Each row below is a small network's average activation on inputs in which a field has the value named, seen along a few directions.
Values that are neighbours, or in one group, have similar rows; names and order tell nothing.
In the rows, 500 means zero.
Strong random noise was added to every row along 10 fixed directions; ignore it. To show where, here is one row again and again, with new noise each time:
[560 495 526 473 511 541 624 485 530 488 566 459 642 461 400 614 308 514
 542 448 445 479 517 608 543]
[450 469 484 355 442 902 503 738 335 546 434 368 461 465 542 166 724 527
 306 390 507 440 443 417 420]
[480 509 409 634 396 230 476 546 582 701 515 463 460 499 528 648 499 407
 527 520 708 658 518 479 385]
[622 485 522 681 493 537 446 576 460 680 496 551 796 591 508 461 602 409
 552 507 355 801 392 304 339]
[432 493 595 550 564 186 469 344 581 557 494 345 541 541 871 545 393 530
 637 539 745 636 558 625 358]
[519 479 478 542 546 419 695 556 563 548 496 397 620 462 324 876 193 455
 651 487 480 399 733 732 535]
[481 556 430 558 320 441 542 508 409 415 522 247 538 497 460 423 490 334
 471 515 324 352 439 687 454]
[654 416 525 561 734 601 510 612 459 629 556 755 512 656 474 633 323 724
 593 453 468 757 473 179 532]
[390 497 489 495 269 430 441 432 467 485 487 325 460 460 556 293 662 420
 455 445 512 497 413 543 496]
[478 542 492 371 517 478 581 572 468 635 593 278 449 406 584 492 448 496
 490 379 705 440 547 807 352]
[512 416 551 466 343 525 494 313 450 416 572 427 606 486 452 311 465 541
 565 332 291 576 320 442 636]
[557 562 467 727 514 408 530 590 628 470 403 505 712 594 709 629 390 378
 390 798 599 594 486 332 319]


Field S:
s2: [604 533 552 569 329 656 631 434 639 526 471 588 908 286  31 720 580 351
 561 454 253 496 563 605 640]
s10: [562 393 454 533 434 386 683 354 811 514 486 522 813 310 354 700 176 339
 496 513 582 501 497 488 529]
s7: [654 548 459 447 842 679 486 701 267 563 626 516 444 626 684 342 462 570
 466 471 411 481 432 525 270]
s5: [511 596 339 558 652 387 426 683 465 481 490 529 285 590 766 455 509 417
 314 733 713 395 468 438 242]
s9: [455 437 316 620 322 396 499 507 579 430 334 372 647 472 485 558 414 221
 503 663 392 407 545 385 428]
s11: [410 509 410 479 460 292 428 483 625 496 407 587 324 504 588 584 471 441
 499 605 690 519 538 378 497]
s4: [534 481 283 700 573 393 508 856 451 720 413 475 326 643 567 721 420 463
 477 605 669 575 602 288 293]
s1: [568 506 426 331 726 501 485 612 484 642 593 683 277 480 344 699 395 606
 571 444 660 504 620 566 530]
s3: [487 442 381 502 302 477 520 560 560 518 483 513 256 394 334 593 538 511
 397 412 575 418 488 411 592]
s8: [631 605 363 472 645 623 582 690 451 518 599 625 236 503 340 696 389 600
 333 516 558 329 492 558 479]
s6: [467 608 345 694 273 270 462 459 561 331 504 588 328 534 344 606 586 325
 374 714 418 349 439 430 632]
s12: [612 616 400 669 291 445 410 545 429 631 574 347 672 448 484 339 795 209
 398 490 351 597 257 559 223]
S is arranged as a tree with 4 forks.
How many steps from neighbour to neighbour lead from s7 to s3, at the fewest?
Answer: 3
Which values are neighbours of s4? Give them in the order they are listed.
Answer: s6
Which values are neighbours of s11? Give them in the order they are listed.
Answer: s9
Which values are neighbours of s10? Give them in the order they are listed.
Answer: s5
Which values are neighbours of s8? Give them in the order they are listed.
Answer: s12
